Here are a small network's activations along a few directions, averaged over the inputs that share one value of a field.
Related values have similar rows: they may be neighbours, one step apart, or belong to one group.
(in the rows, 500 means zero)
Random noise pushes rows far along 5 fixed directions. That doesn't count. These rows show it; they differ only by the noise:
[400 519 450 459 464 532 509 416 519 539 549 471 488 514 434 462]
[353 307 567 520 408 845 658 327 491 659 527 230 346 588 514 618]
[326 672 491 403 291 348 510 475 550 360 577 429 500 526 313 273]
[469 374 452 526 726 507 510 321 598 703 571 535 539 607 575 737]
[547 636 536 512 449 425 482 574 544 505 458 525 603 476 495 365]
[400 500 445 371 453 480 393 411 425 388 622 460 417 527 459 461]
[495 501 351 482 513 746 461 468 411 647 465 573 493 365 474 437]


Field D:
d2: [686 543 444 571 445 626 596 605 381 689 409 571 531 276 572 301]
d7: [534 549 547 617 495 579 592 541 610 695 420 497 629 467 486 450]
d8: [521 356 564 556 640 604 514 555 448 386 365 489 376 548 581 690]
d11: [608 514 316 595 556 726 589 505 499 768 368 755 593 302 405 406]
d9: [620 173 541 556 702 588 503 279 441 651 632 446 369 607 746 857]
d10: [304 448 351 512 397 790 644 422 443 456 426 458 364 451 295 488]
d1: [392 631 470 478 240 605 588 558 426 359 445 463 389 437 288 281]
d3: [528 512 625 357 282 711 315 784 173  63 370 375 318 349 566 397]
d6: [545 452 838 611 462 333 585 589 684 434 463 273 551 796 642 677]
d12: [539 454 498 416 440 458 462 502 462 515 643 434 457 425 591 465]
d4: [398 617 537 478 319 326 574 515 566 467 605 397 530 499 338 292]
d5: [625 432 449 541 634 666 385 613 412 525 334 592 518 413 599 638]
The values of D form a 2 by 6 grid.
- List every value one step from d3, in the order listed. => d8, d5
- List every value one step from d1, in the order listed. => d11, d10, d6
Each value of D is a pair of two hidden parts, and every pair occurs once (2 first parts, 6 second parts).
- Changing only the second part turns d4 into d7. d9 has the same second part as d4; what does that change turn d9 into? => d11
- Changing only the second part turns d1 into d2. d6 has the same second part as d1; what does that change turn d6 into? => d12

Field W:
w9: [552 463 382 415 583 723 342 511 365 688 536 618 525 363 592 501]
w4: [475 540 384 516 639 568 494 455 516 495 475 643 507 449 465 511]
w6: [516 558 490 465 490 240 500 538 589 491 593 524 516 495 476 450]
w10: [707 741 485 694 682 346 482 799 652 651 218 810 849 328 492 448]
w7: [563 415 542 515 475 603 417 454 367 417 542 436 397 519 584 438]
w5: [697 745 508 573 542 263 405 634 618 574 445 691 792 390 585 342]
w2: [421 333 373 461 426 711 549 435 370 549 528 509 340 482 446 591]
w8: [497 526 520 560 528 374 577 476 589 561 560 414 590 521 535 469]
w3: [477 460 162 310 529 788 224 402 150 370 590 684 299 360 383 495]
w12: [481 437 761 510 424 479 509 574 570 315 403 205 445 718 588 609]
w11: [559 398 652 507 493 451 565 478 413 403 504 356 387 588 654 571]
w1: [384 381 596 421 398 627 543 503 406 294 489 338 330 524 519 556]
w13: [504 358 618 467 479 502 520 373 529 551 609 398 425 629 511 624]
The values of W form a line.
- Going along W from w9 by way of its neighbour w5, in what order are w10, w7, w8, w13 met? => w8, w13, w7, w10
- List every value one step from w3, in the order listed. => w4, w2
- Fewest steps between w6 and w12? => 9

Field P:
p6: [560 553 579 681 276 386 795 631 629 701 433 320 607 462 491 394]
p5: [347 351 506 350 433 521 461 271 314 404 748 401 256 550 445 529]
p10: [301 438 386 453 435 878 528 432 315 383 470 334 284 372 426 478]
p8: [741 538 404 553 532 529 346 791 361 413 247 583 503 332 539 316]
p2: [440 477 553 594 495 502 510 438 590 324 539 511 448 616 343 625]
p7: [232 568 453 365 372 342 613 494 518 348 510 549 445 568 264 472]
p9: [720 690 900 641 398 460 586 665 750 617 316 314 717 696 640 512]
p1: [710 347 739 389 462 568 384 629 317 345 599 314 352 444 851 515]
p3: [423 359 511 323 659 419 188 431 436 419 680 455 535 593 711 695]
p4: [431 324 555 399 400 592 485 204 362 313 700 363 238 707 557 535]
The values of P form 3 separate groups.
- List the group mates of p9, in the order listed. => p3
- List the group mates of p4, in the order listed. => p6, p5, p1

Field F:
f9: [467 472 421 382 555 582 298 432 357 214 552 594 341 506 446 594]
f3: [278 337 395 491 690 546 585 366 536 665 556 509 482 531 455 768]
f8: [605 434 577 531 534 519 546 400 475 616 569 451 470 594 593 496]
f6: [744 623 882 615 250 530 515 704 522 496 393 290 652 490 755 249]
f10: [679 390 607 518 487 428 477 507 394 454 563 436 409 481 678 515]
f1: [307 387 474 376 517 423 531 358 553 526 720 401 405 538 471 589]
f11: [503 790 673 419 146  40 439 716 582  82 531 473 572 610 318 122]
f7: [609 601 566 643 496 528 584 714 518 395 234 526 558 422 529 380]
f2: [560 501 559 502 617 595 405 557 487 500 375 487 559 534 597 641]
f5: [423 595 510 486 546  13 597 486 712 385 566 591 602 688 435 568]
f4: [389 307 799 543 477 328 591 332 707 482 689  53 424 906 597 861]
The values of F form a line.
- List every value one step from f10, in the order listed. => f8, f1
- List every value one step from f2, in the order listed. => f9, f3
- List every value one step from f11, in the order listed. => f5, f4
